[145 134 137 124] = kageb
[108 149 158  56] = fabop
[146 151 159 103] = kodig
[148  94  88 133] = Gofu
[148 109  88 170] = figu
present: [134 137]  yes
diff kageb: [145 134 138 124]  2, [137]
where: [108]  fabop, 0
present: [137 124]  yes

[117 106  93 131  93 136 124 137 137 122 160 124 133 131 133 172 146 109
 159 134 117 111 129 128 136 127 146 130 114 131 140 136 122 125 101 125
 121 114 104 130 133 134 125 122 106 106 106 127 114 128 132]  figu
[125 131 147 121  84 139 155 136 139 135 130 117 136 129 131 151 109 128
 113 127 139  80 121 131 146 125 117 136 135 128 133 120 101 142 126 127
 119  86 148 131 150 123 149 130 134 116 120 125 130 115 134]  Gofu
[129 158 130 131 113 130 135 125 131 139 153 118 131 122 120 104 156 128
 135 129 109 160 122 127 126 129 118 144 156 127 124 119 110 107 179 130
 135 106 123 145 145 137 126 134 135  94  47 123 105 135 128]  kodig
[ 67  85 146 131 134 142 107 140 124 139 127 120 129 116 119 144 151 122
 131 129 138 129 128 136 138 114 136 112 132 129 121 128  91 164 145 134
 121 115 121 136 136 132 150 132 123 158 114 126 141 117 129]  nor
[ 67  85 146 131 141 142 107 140 124 139 127 120 124 116 119 144 151 122
 131 129 138 133 128 136 138 114 136 112 132 129 121 128  91 164 145 134
 121 115 121 136 136 132 150 132 123 158 114 126 141 117 129]  Nama
asked: [129 158 130 131 113 130 135 125 131 139 153 118 131 122 120 104 156 128
 135 129 109 160 122 127 126 129 118 144 156 127 124 119 110 107 179 130
 135 106 123 145 145 137 126 134 135  94  47 123 105 135 128]  kodig
asked: [125 131 147 121  84 139 155 136 139 135 130 117 136 129 131 151 109 128
 113 127 139  80 121 131 146 125 117 136 135 128 133 120 101 142 126 127
 119  86 148 131 150 123 149 130 134 116 120 125 130 115 134]  Gofu
present: [147 121  84 139]  yes

[ 85 128 117  65 106 128 129 108] : nor
[122 139 116  95 133 128 130 121] : Kapot
[ 86 117 154  47 191 127 152 106] : kodig
[137 129 137 190  96 128 134 134] : figu
[109 147  90  51 129 128 118 114] : Nama
[111 125 140 110 142 128 141 119] : Rotuf
diff Kapot: [121 139 116  95 133 128 130 121]  0, [122]
where: [190]  figu, 3

[123 174 138 154  98] = nopin
[146 148 146 121 109] = papu
[125 191 171 148 103] = Nama
[172 128 124 113 127] = satal
[135 141 157 126  99] = Gofu
[129 150 141 141 106] = Rotuf
[165 129 123 123 158] = kageb
[138 178 151 178 178] = kodig
howmany kodig: [150]  0
where: [172]  satal, 0
where: [157]  Gofu, 2
key -> tag
[149] -> Q942
[102] -> Q3
[103] -> Q702
[148] -> Q201
[141] -> Q666
[147] -> Q602
join Nama 3:   Q201
asked: [123 174 138 154  98]  nopin

[162 200 129 103 128] -> figu
[145 129 191 123  90] -> papu
[145 129 191 123 167] -> kageb
[104 146  69 148 171] -> nor
tags:
[90] -> Q753
[89] -> Q31
[192] -> Q327
[128] -> Q434
[145] -> Q437
[191] -> Q844
[167] -> Q210
[171] -> Q808
[129] -> Q879
join papu 4:   Q753
present: [162 200 129 104]  no

[166 157 128 130 132 134 136 154 133 140]  Gofu
[146 162 128 129 130 143 132 172 130 131]  Nama
[162 155 128 132 133 135 133 160 133 131]  fabop
[195 141 128 130 132 129 141 133 141 133]  Kapot
[131 139 129 139 139 137 129 202 128 129]  papu
howmany Gofu: [136]  1
asked: [146 162 128 129 130 143 132 172 130 131]  Nama
tags:
[128] -> Q693
[166] -> Q130
[141] -> Q508
[195] -> Q162
[131] -> Q486
join Kapot 0:   Q162
asked: [166 157 128 130 132 134 136 154 133 140]  Gofu

[104 119 129 170 169 125 105 122  84 166 119 104  95] -> kageb
[134 142 168 162 165 143 153 132 102 126 137 100 151] -> fabop
[121 125 131 106 102 145 113 109 153 187 154 141 116] -> Rotuf
howmany kageb: [95]  1
where: [169]  kageb, 4
diff kageb: [104 119 129 170 169 125 106 122  84 166 119 104  95]  6, [105]
present: [119 104]  yes

[137 134  97 142 120 118 153  82 133 156 146  95 124 167  96 138 119 150
 129 126  96 135 116 119 160 122 135 123 145 123 133 133 163] : papu
[102 120 131 151 123 141 137 134 130 157 139 129 118 153 137 136 109 100
 170 133 136 145 136 158 165 121 111 140 124 118 146 144 100] : Nama
[117 108 136 150 128  90  81 130 114 137 145 107 113 142  76 134 113 111
 182 103 102 119 137 142 122 153 161 127 125 157 128 132 133] : kodig
[113 114 124 127 118 153 111 107  86 116 101 103 108  95  97 117 125 150
 153 120 155 133 120 150 144 119 131 160  86 202 130 120 136] : Rotuf
[155 162 142 132 105 127 121 112 114 147 141  80 142 143 164 142 132 117
 130 110 118  94 113 163 162 118 130 139 114 101 120 104 155] : satal
[ 78 130 140 121 117 158 132  99 122 167 102 110  90 137 152 127 117 119
 146 130 158 127 143 170 129 113 100 138 131 175 122 123 139] : figu
[ 98 122 114 119 141 137 114 108 112 134  99 121 128 148 135 149 140 121
 124 143 106 142 131 108 150 125 119 141 101 175 130 162 129] : kageb
[113 113 128  92 122 155 142 105  99 156 141 140 133  95 136 111 123 112
 132 152 143 112 134 117 165 126  69 156  87 170 114 104 151] : nopin
[117 108 136 150 128  90  81 130 114 137 145 107 113 126  76 134 113 111
 182 103 137 119 137 142 122 153 161 127 125 157 128 132 133] : fabop
[155 162 142 132 105 127 121 112 114 147 141  80 142 143 164 142 132 117
 130 110 118  94 113 163 108 118 130 139 114 101 120 104 155] : Gofu
[149 134 118 134 132 144 110 126 115 114 141  98 131 128 100 126 123 122
 141 130  82  98 119 141 114 136 120  86  99 116 198  77 155] : Kapot
diff papu: [137 134  97 142 120 118 153  82 133 156 146  95 124 167  96 138 119 150
 129 126  96 135 116 119 160 122 135 123 144 123 133 133 163]  28, [145]
diff satal: [155 163 142 132 105 127 121 112 114 147 141  80 142 143 164 142 132 117
 130 110 118  94 113 163 162 118 130 139 114 101 120 104 155]  1, [162]
diff kodig: [117 108 137 150 128  90  81 130 114 137 145 107 113 142  76 134 113 111
 182 103 102 119 137 142 122 153 161 127 125 157 128 132 133]  2, [136]
present: [150 125 119]  yes
present: [142 120 118 152]  no
diff papu: [138 134  97 142 120 118 153  82 133 156 146  95 124 167  96 138 119 150
 129 126  96 135 116 119 160 122 135 123 145 123 133 133 163]  0, [137]
asked: [149 134 118 134 132 144 110 126 115 114 141  98 131 128 100 126 123 122
 141 130  82  98 119 141 114 136 120  86  99 116 198  77 155]  Kapot

[106  91 197  87 101  99 185 197 124 126  97]  Rotuf
[ 92 123 159 105 113 100 124  67 102 146 167]  papu
[110 114 138 116 113 111 134 115 163  75 185]  nopin
[ 92 123 159 105 113 100 124 123 102 146 167]  Kapot
[143 163 129 146 153 147 127 119  77 172 102]  kodig
diff papu: [ 92 122 159 105 113 100 124  67 102 146 167]  1, [123]
key -> tag
[148] -> Q87
[146] -> Q743
[110] -> Q166
[147] -> Q853
[130] -> Q22
[111] -> Q316
[129] -> Q245
join kodig 5:   Q853
howmany Rotuf: [197]  2
diff Kapot: [ 92 123 159 105 113 100 124 123 102 147 167]  9, [146]
diff nopin: [109 114 138 116 113 111 134 115 163  75 185]  0, [110]
howmany nopin: [75]  1

[152  82 123 125 133 121 115 110  98 154 122 148 126 126 131 134 165 129
 156 130 115 130 137 125 149 171 101 108 111]  Nama
[126 131 130 114 130  85 129 129  89 161 166 154 133 110 137 120 141 113
 130  98 102 111 112 122 131 167 147  98 114]  Gofu
[141  83 150 140 125  83 111 121  84 116 164 157 141 102 131 141 147 120
 143 112  96  89 128 139 124 152 119 111 129]  nor
[138 122 140  79 155  64 109 100  95 155 119 170 143 128 131 108 177 181
 163 110  84 120 115 103 124 155 106  98 173]  kageb
[126  82 135 131 117 179 163 120  73 140 114 181 116 101 119 155 124 129
 169 125 135 117 119  98 127 182 123  93 144]  satal
[141 124 117  91 142 116 122  82  98 167 139 106 141 150 136 106 182 155
 170 141 103 106 127 116 144 149 103  98 157]  Kapot
[171 112 115 134 127 146 133 127  90 159 130 163 111 115 120 142 147 122
 171  96 119 130 128 125 137 163 111  88 118]  fabop
present: [125 137 130 115]  no
key -> tag
[137] -> Q560
[83] -> Q599
[124] -> Q40
[152] -> Q849
[127] -> Q676
join nor 24:   Q40
present: [ 90 159]  yes
howmany Gofu: [114]  2
howmany Kapot: [141]  3

[114 118 135 147 143 181 104  98 136 136  91 132 154 115  86 142 125 160
 111 175 146 114 128 165 128  87 151 135  68 129 101  94 151  51 136 137
 129 116 142 117 139  75 130 187 130 134 138 125 103 160 104 112 119 171
  99 134 128] : nopin
[ 92 127 123 144 141  94  77 146 151 109 128 133 140 158 133 116 128 166
 115 141  90 139 104 150 108 153 143  84 122 135 144 182 111 126 122  99
 124 166 176 119 170 127 122 160 111 103  98 126 135 117 133 128 120 106
 139 136  89] : Rotuf
[142 124 128  91 134 125 136 125 160 131 115 127  98 135 103 119 126 145
 156 151 146 162 104 110 128 137 161 171  97 103 123 154 104  70 114  97
 183 158 128  95 145 121  95 120 141 179 136 146 140 179  90 118 133 109
  80 152 159] : Gofu
[114 118 135 147 143 181 104  98 136 136  91 132 154 145  86 142 125 160
 111 175 146 114 128 165 128  87 151 135  68 129 101  94 151  51 136 137
 129 116 142 117 139  75 130 187 130 134 145 143 126 102 119 179 102 128
 149 123 114] : figu
[142 124 128  91 134 125 136 125 160 131 115 127  98 135 103 119 126 145
 156 151 146 162 104 110 128 137 161 171  97 103 123 154 104  70 114  97
 145 142 160 133 160  98 128 185 104  98 118 128 122 138 112 164 134 101
 128 112 128] : kageb
asked: [ 92 127 123 144 141  94  77 146 151 109 128 133 140 158 133 116 128 166
 115 141  90 139 104 150 108 153 143  84 122 135 144 182 111 126 122  99
 124 166 176 119 170 127 122 160 111 103  98 126 135 117 133 128 120 106
 139 136  89]  Rotuf
asked: [142 124 128  91 134 125 136 125 160 131 115 127  98 135 103 119 126 145
 156 151 146 162 104 110 128 137 161 171  97 103 123 154 104  70 114  97
 183 158 128  95 145 121  95 120 141 179 136 146 140 179  90 118 133 109
  80 152 159]  Gofu
diff figu: [114 118 135 147 143 181 104  98 136 136  91 132 154 145  86 142 125 160
 111 175 146 114 128 165 128  87 151 135  68 129 101  94 151  52 136 137
 129 116 142 117 139  75 130 187 130 134 145 143 126 102 119 179 102 128
 149 123 114]  33, [51]

[145 143 143 150] : kageb
[114 116 161 126] : kodig
[118 109 171 153] : fabop
[ 99 104 153 131] : nor
[ 47 142 202 173] : Kapot
[ 56 110 128 130] : nopin
[100 178 101  65] : Gofu
[146  59 121 152] : Rotuf
[172 179 114  67] : Nama
[158  48 121 173] : figu
[169 110  68  97] : papu
[121 185 159 126] : satal
key -> tag
[143] -> Q255
[173] -> Q788
[149] -> Q747
[150] -> Q579
[131] -> Q912
join kageb 3:   Q579
where: [48]  figu, 1

[109 117 127 167 126 108 140 116 122 124 134 122 151 105 147 103 109 138
 123 136 124 134 146 172 124 124 133 117 126 103 106 140 128 122 137 130
 144  95 121 133 150 149 126 143 140 148 152 145 138 133 134 119 110  95]  Kapot
[119 107 123 153 123 114 152 121 129 127 125 117 146 109 141 109 119 138
 118 135 122 136 135 156 115 125 132 115 127 113  97 138 139 130 134 124
 138 100 128 138 160 151 123 139 138 142 144 130 136 129 138 122 105  98]  kodig
[124 121 126 137 127 123 137 125 128 128 127 124 134 122 161 122 125 132
 125 130 126 131 130 138 124 128 130 123 128 123 117 131 132 129 130 126
 132 118 128 132 139 136 126 132 131 133 134 129 131 129 131 126 120 118]  satal
[120 110 116 166 114 112 141 113 133 129 128 117 147 110 118 115 107 130
 107 140 125 116 136 167 123 130 125 110 125 113 106 144 137 129 141 126
 139  96 127 146 163 147 124 125 153 149 144 131 133 128 140 123 101  98]  Nama
[127 125 128 131 128 127 132 127 128 128 128 127 130 126 130 125 127 130
 127 129 127 129 129 132 126 128 128 126 128 126 124 129 129 129 129 128
 130 125 128 129 132 131 127 129 129 130 130 128 129 128 129 128 126 124]  papu
[108 120 138 178 136 103 131 105 117 128 142 125 154 108 152  87  96 140
 131 135 127 134 154 189 125 123 131 123 127  90 117 140 118 115 140 134
 147  90 108 129 143 148 131 148 142 152 155 160 138 138 128 110 115  92]  figu
[119 107 123 153 124 114 153 122 128 126 125 117 146 109 142 109 119 139
 119 135 123 138 136 155 115 125 133 115 128 113  97 138 139 130 134 124
 138 100 129 137 160 152 123 140 137 142 145 130 137 129 137 123 106  98]  Rotuf
[120 110 116 166 114 112 141 113 133 129 128 117 147 110 118 115 107 130
 107 140 125 116 136 167 123 130 125 110 125 113 106 144 137 129 141 126
 139  96 127 146 163 147 124 125 153 149 144 132 128 127 143 123  95  97]  kageb
[117 106 128 161 125 116 156 121 126 131 123 119 138 105 149 105 126 124
 121 143 124 137 135 155 110 120 141 115 115 111  95 131 140 123 138 121
 151  98 126 136 160 151 117 137 140 132 147 136 131 132 142 120 105  97]  Gofu
[117 106 127 159 125 116 155 121 126 130 123 118 140 106 148 106 124 135
 121 141 124 137 135 155 112 121 139 115 118 112  95 133 140 124 137 121
 148  99 126 136 160 151 118 138 140 135 146 134 133 131 141 121 105  97]  fabop
asked: [117 106 127 159 125 116 155 121 126 130 123 118 140 106 148 106 124 135
 121 141 124 137 135 155 112 121 139 115 118 112  95 133 140 124 137 121
 148  99 126 136 160 151 118 138 140 135 146 134 133 131 141 121 105  97]  fabop
diff Gofu: [117 106 128 161 125 116 156 121 126 131 123 119 138 105 149 105 126 123
 121 143 124 137 135 155 110 120 141 115 115 111  95 131 140 123 138 121
 151  98 126 136 160 151 117 137 140 132 147 136 131 132 142 120 105  97]  17, [124]
tags:
[111] -> Q552
[118] -> Q993
[109] -> Q158
[117] -> Q706
[110] -> Q952
[123] -> Q572
join Nama 27:   Q952
present: [126 116]  no
asked: [119 107 123 153 124 114 153 122 128 126 125 117 146 109 142 109 119 139
 119 135 123 138 136 155 115 125 133 115 128 113  97 138 139 130 134 124
 138 100 129 137 160 152 123 140 137 142 145 130 137 129 137 123 106  98]  Rotuf
asked: [109 117 127 167 126 108 140 116 122 124 134 122 151 105 147 103 109 138
 123 136 124 134 146 172 124 124 133 117 126 103 106 140 128 122 137 130
 144  95 121 133 150 149 126 143 140 148 152 145 138 133 134 119 110  95]  Kapot
howmany Gofu: [160]  1

[137  95 169 110 151 104  95 148 141 131 161 104 137  86 134 147 135 165
 106 134 124 130 177 135 142 114 111  93 141 113 120 100 161 120 131  98
 121 118 149 152 117  95 129 155 165 164 119 168 118  81 165 110 152 103
 141] : kodig
[142 121 159 116 135  97 113 148 156 133 171  99 131  84 121 134 137 180
 109 146 135 109 170 129 165 129 105 118 144 103 101 103 168 106 113 112
 106 116 145 140 113  75 139 143 148 153 127 156 123  96 156 122 143 128
 159] : fabop
[148 131 152 124 131  96 124 144 150 122 168  99 137  89 119 135 129 184
 125 141 128 114 159 116 160 124 112 130 139  90 105 102 157 120 114 129
 110 113 152 144 111  76 143  86 151 153 129 155 114 112 160 126 141 136
 150] : papu
[140 139 127 114 139 102 126 145 150 129 175  90 132  84 108 128 136 198
 118 147 146 108 169 127 176 136 100 131 148  88  87 100 170 108 107 133
  96 112 144 145 121  74 150 135 143 149 127 144 124 109 162 132 136 149
 166] : figu
where: [87]  figu, 30
present: [ 75 139 143 148 153]  yes
asked: [137  95 169 110 151 104  95 148 141 131 161 104 137  86 134 147 135 165
 106 134 124 130 177 135 142 114 111  93 141 113 120 100 161 120 131  98
 121 118 149 152 117  95 129 155 165 164 119 168 118  81 165 110 152 103
 141]  kodig

[116 126 115 130 145 123 103 151  93 106] = papu
[109 126 109 129 150 118  94 159  81  99] = Rotuf
[133 124 125 135 134 136 129 135 121 126] = Kapot
[118 127 118 128 139 122 109 143 105 114] = satal
[107 126 108 129 155 119  88 167  69  95] = kageb
tags:
[115] -> Q413
[151] -> Q428
[135] -> Q20
[116] -> Q487
join papu 7:   Q428
asked: [133 124 125 135 134 136 129 135 121 126]  Kapot
where: [94]  Rotuf, 6

[123 114 120 122 145 128 145]  Kapot
[128  86 135  70  75 192 131]  Gofu
[105 127 138 127 130 119 126]  figu
[143 118 145 137 129 129 140]  kodig
[115  87 125 126 164  93 146]  Rotuf
[149 119 135 125 164 148 104]  nor
where: [93]  Rotuf, 5
diff nor: [149 119 135 125 163 148 104]  4, [164]
present: [105 127]  yes
present: [ 93 146]  yes
where: [118]  kodig, 1

[121 113 128 126 130 127 119 119 123 141] = nopin
[121 113 128 126 130 127 128 137 141 121] = Rotuf
[138 140 108 137 126 157 130 149 157 112] = nor
[ 96  60 131 115 140 123  93  88 107 185] = kageb
[130 130 123 130 127 134 127 132 133 125] = Nama
[117 106 129 124 115 126 115 121 121 121] = figu
[123 117 123 126 129 123 121 121 124 137] = Kapot
[140 143 103 139 125 164 131 153 164 107] = fabop
[130 132 121 120 127 137 128 134 137 123] = satal
[ 96  60 131 115 140 127  93  88 107 185] = kodig
howmany Kapot: [124]  1
present: [140 127  93  88]  yes
diff kageb: [ 96  60 131 115 140 123  93  87 107 185]  7, [88]
howmany figu: [121]  3

[126 100  97 133 100 107 129] = Nama
[117 114 108 101 118 167 133] = fabop
[111 127 118 135 132 136 140] = nopin
[151 157 149 140 159 148  95] = figu
[173 110 147 162 135 129 158] = kodig
[117 114 108 113 118 123 133] = Rotuf
[111 127 118 135  96 136 140] = satal
present: [111 127 118]  yes
where: [113]  Rotuf, 3
where: [158]  kodig, 6

[135 156 134 134 172 169 175 129 133 124] : papu
[137 193 140 128 102 163 113 128 153 155] : nor
[142  87 179 121 130  91 107 169 117 123] : nopin
[108  78 102 134 160 133 159 141 147 153] : figu
[128  82 111 152 168 118 164 135 129 128] : satal
[139 180 132 130 137 164 147 119 137 130] : Gofu
[143 166 149 120 180 174 181 134 128 116] : fabop
[158  89 134 170 161  84 148 127  96  86] : Kapot
where: [123]  nopin, 9
present: [113 163]  no
tags:
[120] -> Q295
[119] -> Q821
[134] -> Q152
[129] -> Q965
[133] -> Q631
[128] -> Q830
join nor 3:   Q830
asked: [158  89 134 170 161  84 148 127  96  86]  Kapot
diff satal: [128  82 111 152 168 118 163 135 129 128]  6, [164]
asked: [135 156 134 134 172 169 175 129 133 124]  papu
diff figu: [108  78 102 134 161 133 159 141 147 153]  4, [160]

[ 65 157 123 149 157  88 123  77 106 114  67 134 127] -> Gofu
[121 166 177 101 172  72 148  65 130  69 177 168  75] -> kageb
[179 128 159 175 189 100 106  75  98  68 133  91 141] -> fabop
[ 68 158  94 122  96 148 158 181 132 129 176 161 166] -> satal
[ 76  82 164 162 125 116 133 173 168 141 138 147 145] -> nopin
[124 126  79 185 107 102  94  78  96 138  92  93 164] -> figu
diff Gofu: [ 65 157 123 149 157  88 123  77 106 114  67 134 126]  12, [127]
where: [107]  figu, 4
where: [91]  fabop, 11

[158  58 205 102] = Nama
[157 157 205 157] = Gofu
[172 193  46  86] = figu
howmany Gofu: [157]  3
howmany figu: [86]  1
diff figu: [172 193  46  85]  3, [86]
present: [157 157 205 157]  yes
where: [102]  Nama, 3

[139 157 138 126 115 131 136 199 125 129] -> Gofu
[119 114 167 120 126 125 184 141 125 121] -> Rotuf
[124 122 164 117 123 128 179 168 125 127] -> Kapot
[124 122 164 117 123 128 179 168 125 132] -> nopin
[142 166 133 133 115 131 123 185 126 124] -> Nama
[115 112 163 125 128 122 181 115 126 115] -> figu
key -> tag
[116] -> Q43
[119] -> Q134
[141] -> Q252
[115] -> Q389
[142] -> Q496
[120] -> Q563
join figu 0:   Q389
asked: [139 157 138 126 115 131 136 199 125 129]  Gofu
present: [123 117 164 122]  no

[122 125  91  53 131 165 199  88 131 142] : papu
[122 125  91  53 131 165 199 113  98 118] : Rotuf
[127 117 116  78 119 168 199 100 116 135] : kageb
[137 128 144 114 159 159 199  94 116 110] : nopin
[140 146 169 124 171 178 199  92 118 100] : Kapot
[136 100  84  72  91 131 199 112  90 164] : Gofu
[158 103 120 150 110 125 199 117 102 120] : figu
[138 104 130 101 106 165 199 130 109 135] : nor
[158 100 120 150 110 125 199 117  81 122] : kodig
[158 103 120 150 110 125 100 117  81 122] : Nama
where: [101]  nor, 3
present: [117  82]  no
present: [ 98 118]  yes

[142 125 142  66 162 161 125 123 116 125  90 115 109  64 101  65 162 126
 125] -> Nama
[142 125 142  65 162 161 125 123 116 133 148 115 109  64 101  65 162 126
 125] -> kageb
[142 125 142  66 162 161 125 123 116 133 148 143 109  64 101 122 162 126
 125] -> satal
howmany kageb: [143]  0
present: [126 123 116]  no

[108 131 119 127 127 126 105 115 113 122 110 124 102 119 121 140 153 134
 119 109 151 135 127 124 120 122 136 140 139 142 144 128 145 123 126 145
 131 133 106 126 133 136 133 129 128 130 113 137 125 137] -> Rotuf
[127 152 110 129 161 162 153 130 137 115 116 143 130 129 105 101 116 117
 117 107 139 130  97 166 146 117  70 142 122 124 127 152 147 138 180 123
 143 125 103 128 118 135 144 131 104 135 139 136 130 140] -> fabop
[127 152 110 129 161 162 153 130 137 115 116 143 130 129 105 101 116 117
 117 107 139 130  97 166 146 117  70 142 122 124 127 152 147 138 180 123
 143 113 113 129 117 118 162 161 100 141 159 138 133 129] -> Gofu
[127 152 110 129 161 162 153 130 137 115 116 143 130 129 105 101 116 117
 117 107 139 130  97 166 146 117  70 180 122 124 127 152 147 138 180 123
 143 113 113 129 117 150 162 161 100 141 159 138 133 129] -> kodig
howmany kodig: [117]  4
howmany Rotuf: [123]  1

